Here are a small network's activations along a few directions, averaged over the inputs that share one value of a field.
Related values have similar rows: they may be neighbours, one step apart, or belong to one group.
In the rows, zero is written as 128.

Other fields vary at random and push rows far along two fixed directions, the same in every table; ignore that.

Values of Fik:
p5: [ 74 179 115 181 115 152 101 209 100 110 113 151 137 144 144 143 150 133
 116  98 125  66 115]
p10: [151 104 152  75 140 122 123 110 111 114 153 125 157 121 115 108 101 122
  97 129 131 113 138]
p7: [121 164 112 154  94 119 136 145 120 134 127 148 109 120 126 129 140 134
 149  96 145 134 112]
p1: [125 135 113 178 127 149 120 172 142 127 113 137 129 149 137 121 149 128
 155 132 116 124 143]
p11: [102 128 123 131 132 116 122 118 129 137 111 130 132 124 121 154 124 132
 123 143 138 131  97]
p15: [103 137 115 140 139 117 125 115 137 142 101 125 120 122 124 157 139 142
 131 150 139 150 102]
p4: [ 97 144  98 140 105 207 174 124 147 102  86 103  93 104 115 146 213 180
 121  69  78 164  94]
p12: [ 88 156 112 147 131 146 137 140 127 120  82 125 115 122 128 166 163 154
 108 119 119 126  89]
p8: [106 137 117 128 115 139 172  88 154 138 112 121  78  93 101 169 167 178
 142 119 131 195  72]
p2: [172 102 141  74 131 110 156  48 141 138 157 106 109 103 111 105 111 132
 126 133 139 183 132]
p19: [152 111 147  87 136 128 137 102 110 114 139 120 137 110 134 107 107 129
  96 113 127 117 142]
p13: [157  89 161  54 159  80 114  80 112 133 151 122 158 122 126 120  71 102
  98 155 144 110 142]
p14: [166 119 152 129 144  54  88 137 116 165 178 149 160 158 146  90  63  71
 155 172 175 118 177]
p20: [120 139 140 127 110 120  85 177  91 113 152 151 163 145 138 108  95  91
 118 112 135  46 155]
p3: [159  82 144  90 166 109 118  78 135 137 135  92 149 138 131 117  91 108
 106 194 111 133 154]
p9: [131 123 128 159 139 142 108 168 129 124 121 123 143 161 150 114 126 105
 133 141 116  94 156]
p6: [135 137 130 137 111 124 145 141 128 130 141 153 117 121 126 124 134 133
 147  97 139 143 127]
p18: [121 178 127 185  83 129  87 246  90 114 188 192 143 159 160  86 111  90
 170  60 148  39 182]
p22: [147  99 139  78 130 156 156  80 136 112 126 110 125  98 105 124 134 151
 100 113 109 160 127]
p21: [163  89 140 102 153  93 134  68 157 149 144 110 121 133 125 119 107 115
 151 184 132 168 143]
p17: [117 131  96 167 130 184 147 144 156 119  81  97 110 139 132 148 179 152
 133 131  89 150 114]
p16: [108 133 115 151 126 123 130 124 149 144 104 124 111 131 123 161 141 135
 144 153 130 150 104]
Fik is arranged as a line.
Question: A walk along Fik starts at p8 and steps to its neighbour p7. Put p15, p19, p21, p17 in the order it reaches them.
Answer: p19, p15, p21, p17
Question: Name the neighbours of p18, in listed order.
Answer: p4, p2
Question: Name the neighbours of p13, in listed order.
Answer: p5, p20
Question: How many steps from neighbour to neighbour lead from p1 to p6, at the fewest?
Answer: 16

Values of Nad:
k1: [133 128 171 113 131 125 108 151 111  96 164 152 143 142 138 101 101 103
 105 116 134  75 178]
k12: [122  91 140  64 143 128 152  56 131 122 101  99 126  93 114 157 128 149
  91 130 116 150  95]
k5: [170 128 132 109 121 105 118 132 117 141 168 143 138 126 126  86 106 111
 154 114 147 128 163]
k13: [105 132 132 139 143 109 115 111 143 135 112 139 118 125 118 149 122 136
 129 163 153 139 109]
k8: [105 152 122 164 109 119 129 162 129 146 118 146 124 130 120 141 156 136
 155 122 153 151 105]
k10: [143  83 124 115 169 143 157  59 162 135  84  78 113 127 124 139 138 144
 108 178 102 166  94]
k7: [115  83 129 126 157 138 170  39 179 135  90  92  83 105 124 164 151 169
 133 176 100 196  93]
k2: [190  74 157  58 160 105 105  78 129 133 167 104 171 132 120  82  71  93
 108 175 133 140 193]
k9: [156 131 133 163 110  79  98 168 120 143 181 162 143 158 154  93  88  80
 182 138 169 114 179]
k6: [137 124 128 114 150  97 105 124 121 152 128 116 152 143 126 136  98 107
 117 177 133 120 132]
k14: [ 76 182  59 167 112 215 148 194 124 109  48  96 124 130 125 175 232 176
 112  71  72 129  75]
k11: [121 170 107 141 104 125 130 150 106 135 135 139 122 117 133 124 138 133
 133  83 142 131 122]
k3: [ 91 185 126 173  74 147 106 221  96 101 151 177 121 141 140 128 133 115
 141  64 132  44 134]
k4: [126 126 132 143 109 160 150 145 123 108 145 149 116 122 130 118 129 138
 125  86 107 109 122]
Each value of Nad is a pair of two hidden parts, and every pair occurs once (7 first parts, 2 second parts).
Question: k6 and k10 share the first part; k6 and k3 share the second. Which value has the first part of k3 and the second part of k10?
Answer: k4
Question: k8 and k9 share the first part; k8 and k13 share the second. Which value has the first part of k13 and the second part of k9?
Answer: k7
Question: k1 and k12 share the first part; k1 and k2 share the second. Which value has the first part of k2 and the second part of k12?
Answer: k14
